A small network was shown many inputs. Here are its activations along a few directions, one row for each input.
Each table varies a few parts of the input and shows all the possible inputs, shuffled.
A made-up example of a description, with smaller parts first: line(4) and (point or ring(9) or (values(2) and ring(5))).
Shared parts are said once, and a part with two or three values counts as separate values.

Other details of the inputs shift rows strongly along three fixed directions, in all tables alike. That doesn't count.

Table:
r1:  -6   0 -33 -24 -46  59 -22   7 -25 -46  41  11
r2:  31  39  13 -68  57  18 -79  40  18 -10  25 -12
r3: -15  -7  -8  22 -15   3  20 -12 -14   9 -14  13
r4:  13   8  17  -9  36   4   9   2  10  14 -27 -67
r5: -12   8 -15 -24 -47  59   2  19 -13 -36  62  14
r6: -13 -20  -4  20  -5  -2  22 -11 -15 -14 -10  13
r7:  -6 -20  -9  22  -7   1  21 -12 -11 -15 -16  15
r8:   8  27   4 -60  11  71 -23  23  -9 -36  22 -54
r9:  21  16   6 -37  49 -17  35 -10  -1  11 -35 -58
r10: -20 -19   0  17  -6  -6  26 -10 -13 -13  -8  11
r11:   9  -2   1  18  26 -69 -51   0  27  20  14  43
r12:   5  23  22 -16  37  13  23   7  13  16 -39 -49
r13:   0 -16  -1  17 -32  -4  15  -9 -15  16  -6   1
r14:   7  -1 -12   5  -5 -23  39 -34 -27   9  -6  13
r15:  -8 -11   1   9 -38 -10  23  -3  -7  13  -2  -1
r16: -15 -12  -8  24 -20 -20  22 -18   5  -5   2  -9
r17: -13 -15  -7  28 -15 -18  18 -23  -2  -1   1  -9
r18:  -9 -17 -11  27  -8   4  17 -24   2 -11 -14  13
r19:   4 -19 -14  28 -18 -10  14 -10 -12 -10  -6  -2
r20:  17  23  -1 -34  13  -4 -87  44  18  -5  77  77
r21: -17 -12   7   4 -27   1  29  -4  -5   7 -11  16
r22:  14  25  17 -11  26   2  17   8  12  22 -30 -67
r23:  30  20   9  -2  29  11   8   2   8  23 -38 -62
r24:  -9 -17   4  11 -22   7  21 -10 -14  10 -15  19
r25:   4   3 -23 -15 -44  69  -7  13 -17 -35  54  19
r26: -12 -15  -6  19 -20 -20  24  -5  -8 -10   1  -6
r27:   8 -16  -7  19 -35  -1  14  -9 -11  14 -11   4
r28: -11   5 -14 -20 -43  62  -2  15 -20 -34  63  15
r29:  19   6  13  -6  36  10   4   0   9  13 -30 -65
r30: -23 -16  -2  22  -6  -6  24 -23   0  -8  -7   8
r31:  16  -2  -5  20  25 -67 -52   0  31  19   9  45
r32:  -9   2   9   6  32 -66 -36   4  37  12   7  58
r33: -12  -3   3   3  24 -59 -28  10  27  18   2  55
r34:  21  33  -5 -38   5  -5 -95  33  14 -14  63  78
r35:  21  12  25 -16  77 -27 -24   9  29  28 -35 -14
r36: -10 -20 -15  21 -12   8  16 -14  -4  -5 -16  14
r37:  -4 -20  -9  26 -15 -14  16 -11 -17  -7  -2  -4
r38:  -2 -17  -1  12 -25  13  19  -9  -9   7 -19  21
r39: -10 -18  -5  23 -16 -18  20  -9 -15  -7   1  -6
r40:  15  18   5 -26   1  80 -39  30  12 -28  10 -60
r41:  -6  -6 -13  27 -25  -8  14 -11 -15  14  -4  -4
r42:  14  14  28 -19  75 -31 -21  12  31  27 -31 -14
r43: -22  -5  -4  18 -16   0  24 -10 -12   8 -10  11
r44:  11  11  16 -13  32   3  13   5  17  11 -27 -68
r45:   3  34  16 -30  -4  76 -32  35   4 -17  17 -64
r46: -17 -17  -6  25  -6   1  19 -24  -2  -9  -9  10
r47: -16  18 -13 -30 -52  54  -6   8 -20 -43  53  14
r48:   7  -2  13   3   4 -62 -38  14  14  37  10  46
r49:   0   1  -9   1  -6 -26  43 -32 -25   9  -3  11
r50:  20  19  14  -8  38  24  13   2   9  16 -46 -44
r51:  -2  -2  18  -3  15 -51 -32  13  16  31   1  64
r52: -21 -15  -1  13 -11  -8  30  -6  -7 -17  -7  11
Each input here is: line(4) and (values(3) or (values(2) and line(5))).
- Changing only the line(4) part turns r48 into r27. The same change can be made to r17. Which row results? => r31
- Changing only the line(4) part turns r37 into r19. The same change can be made to r41. Which row results? => r23
- Which other rows agree with r32 in the line(4) part? List them by row number. => r5, r9, r12, r15, r16, r21, r22, r26, r33, r44, r47, r52
- Which other rows does r39 become when the values(2) part takes its other values? List them by row number. => r10
- Which other rows does r33 become when the line(4) part takes its other values? List them by row number. => r35, r36, r42
